These are the activations of a small neural network, seen along a few directions. Each row is one input.
In each table, some parts of the input vary, and every possible input appears once, in random order.
Descriptions start from the smaller parts, as in this example, which fits no table here: line(4) and (point or ring(11) or (values(3) and ring(5))).
Shared parts are said once, and a part with two or three values counts as separate values.
(in the rows, 128 means zero)

Other details of the inputs vary at random and push rows far along two fixed directions, the same in every table; ignore that.

Table:
R1: [151 112 148 161 105 165 128 172 148 120 153 100]
R2: [112 126 138 153 165  78 155  76 155 148 132 148]
R3: [138 138 130 115 130 141 142 132 127 103 148 128]
R4: [129 135 100 136 156 110 150 149  66 105  86 118]
R5: [145 130  99  93 135 101 107 119  62 107 100 129]
R6: [154 131 114 116 140 111 148 164  85 105  92 137]
R7: [108 144 137 100 156 128 149  99 162 162 142 157]
R8: [126 128 139 111 141  99 128  95 150 162 136 153]
R9: [127 151 129 116 139 126 136 147 126 106 127 136]
R10: [126 136 146 149 157 102 170  97 162 144 148 136]
R11: [162 109 141 109 107 167 121 150 145 133 152 124]
R12: [104 181 135 158  62 133 145  77 185 154 103 150]
R13: [132 117 130 148 126 162 146 137 124 120 152 105]
R14: [ 99 135 137 109 146 117 129  89 153 170 144 153]
R15: [124 135 120 114 148 132 162 126 112 123 127 141]
R16: [141  96 144 168 100 157 105 160 148 124 149 105]
R17: [107 114 153 141 125 114 114 121 181 161 142 131]
R18: [149  93  93 145 118 143 118 147  50  92 104  97]
R19: [103 112 124 133 122 130 107 137 127 141 119 117]
R20: [132 137 145 103 124 157 119 122 170 134 168 133]
R21: [ 99 136 147 160 139 118 117 110 175 133 155 128]
R22: [163 125 106 109 146 103 162 139  69 100  93 138]
R23: [145 125 129 144 123 150 134 135 117  96 151 100]
R24: [122  99 157 141 109 136 116 110 183 155 165 119]
R25: [137 110 126 152 117 141 112 124 117 100 147 104]
R26: [103 145 110 103 158  87 122 115 101 153  93 155]
R27: [ 94 164 134 105 164  75 119  91 152 156 123 164]
R28: [ 95 129 104 114 175  62 148  75  95 143  85 147]
R29: [159 125 119 102 129 127 122 166 102 123 100 134]
R30: [143 125 142 156 102 177 112 172 138  98 161  89]
R31: [124 129 139 129 115 175 132 170 146 127 150 125]
R32: [145 145 107  90 139 120 114 154  85 103  95 133]
R33: [109 116 125 157 133 133 120 137 123 129 125 119]
R34: [122 107 143 139  89 163  79 155 153 121 156  96]
R35: [109 144 142 113 154  81 125 104 160 172 122 165]
R36: [134 109 112 120 119 118 104 120  95 105 118 106]
R37: [144 130  95  92 135 135 120 170  63 113  82 129]
R38: [145 142 127 159  17 188 128 103 149 123 122 113]
Description of these inputs: values(2) and (point or (values(3) and ring(6))).
Question: Changing only the values(2) part turns R27 into R5. The same change can be made to R33. Which row results?
Answer: R18
Question: Which other rows does R4 become when the values(2) part takes its other values? List them by row number.
Answer: R13
Question: Which other rows does R30 become when the values(2) part takes its other values? List them by row number.
Answer: R23

Table:
R39: [125 162 101 113 144  92 152 113  86 119  68 141]
R40: [156 116 103 113  84 141 117 144  76 100  97 119]
R41: [144 104 129 133  52 193  73 167 125 127 140  98]
R42: [124 121 144 131  81 160  99 110 173 155 155 124]
R43: [175  92 117 164  52 201  98 173 104  91 150  71]
R44: [ 99 173 127 132 172  56 180  50 147 146  99 179]
R45: [147 159  65  91 161  50 167  98  13  93  22 144]
R46: [162  74 165 104 115 234  58 241 154 103 231  78]
R47: [161 130  78 130 116 113 133 154  29  76  51 120]
R48: [ 73 166 167 165 156  93 160  59 220 179 160 163]
R49: [129  86 176 186  51 217  99 137 222 136 217  79]
R50: [ 69 171 165 133 144  98 151  64 226 187 149 180]
R51: [114 129  98 152 151  72 144 102  85 113  75 124]
R52: [179  96 105  71 190 105 119 213  28  97  97 120]
R53: [ 63 141 179 100 249  96 171  95 230 197 208 180]
Question: What is each input in this table made of?
Answer: values(3) or (values(2) and line(6))
Question: Which other rows does R43 become when the line(6) part takes its other values? List them by row number.
Answer: R40, R42, R44, R45, R49
Question: Which other rows does R50 become when the line(6) part takes its other values? List them by row number.
Answer: R39, R41, R47, R48, R51

Table:
R54: [151 118 101 164 104 144  95 156  63  97 109  78]
R55: [136 105 119 112  77 140 103 171  97 110  94 106]
R56: [144 113 160 164 104 141 124 105 181 160 172 114]
R57: [ 77 151 143 104 130 115 144  67 172 179 138 161]
R58: [138  96 137 107 202  94 140 136 119 144 147 141]
R59: [148 151  92 102 128 100 116  99  62 128  87 131]
R60: [123 145 121 152 147 135 139 147  95 113 104 123]
R61: [159 100 105 125  66 145  74 167  84  88  86 104]
R62: [ 97 191 123 108 218  34 206  56 123 121  80 182]
R63: [120 107 166 105 171 150 124 147 184 122 208 119]
R64: [ 92 119 145 181 104 155 101 108 181 139 161 115]
R65: [151 145 116 121 113 106 115 162 100 111 100 140]
R66: [137 131  99  98 106 161 129 140 101 134 108 131]
R67: [ 93 140 157  82 213  67 127 124 183 167 144 171]
R68: [160  96 100 135  79 156 102 143  76  57 112  87]
R69: [119 116 156  82 159 166  99 144 171 164 200 139]
R70: [107 144 151 179 119 154 121 137 175 143 179 126]
R71: [ 93 130 141 164 123 166 137 137 186 153 159 117]
R72: [152 141 112 131 124 120 142 138  92  80 127 124]
R73: [104 197 106  84 203  50 179  61  93 154  63 197]
R74: [148 150 102 111 136  62 116 123  77 116  61 130]
R75: [173 117 106 132  94 141 111 142  75  71 119  79]
R76: [175  72 103 151  78 151 102 146  69  94 103  96]
R77: [ 99 178 159 115 165  86 154 102 189 163 111 178]
R78: [116 103 109 153  99 152 113 158  79 106 110  89]
R79: [115  94 161 152  96 151 141 114 179 160 163 119]
R80: [150 152 104 108 114 133 120 133  80 123 118 146]
R81: [137 102 115 122  90 151 131 145  89  79 119  90]
R82: [114 129 146 133 114 166 154 124 197 127 168 119]
R83: [113 133 151 123 101 155 126 149 205 157 143 134]
R84: [129 105 149 150 112 161 154 127 190 163 159 127]
R85: [108 161  77  93 167  42 139  48  61 131  46 177]
R86: [143 121 160 164 110 146 139 127 179 153 180 137]
R87: [ 99 107 160 136 179 153 107 162 173 149 199 116]
R88: [159 121 129 138 136 129 156 138  99 123 105 133]
Question: What is each input in this table made of?
Answer: values(5) and (point or ring(6))
Question: Changing only the values(5) part turns R67 into R69. The same change can be made to R83. Which row results?
Answer: R66
Question: Which other rows does R74 become when the ring(6) part takes its other values? List them by row number.
Answer: R55, R61, R65, R77, R83
Question: List by row number the other rows that have the values(5) part in common with R86.
Answer: R56, R58, R76, R79, R84, R88
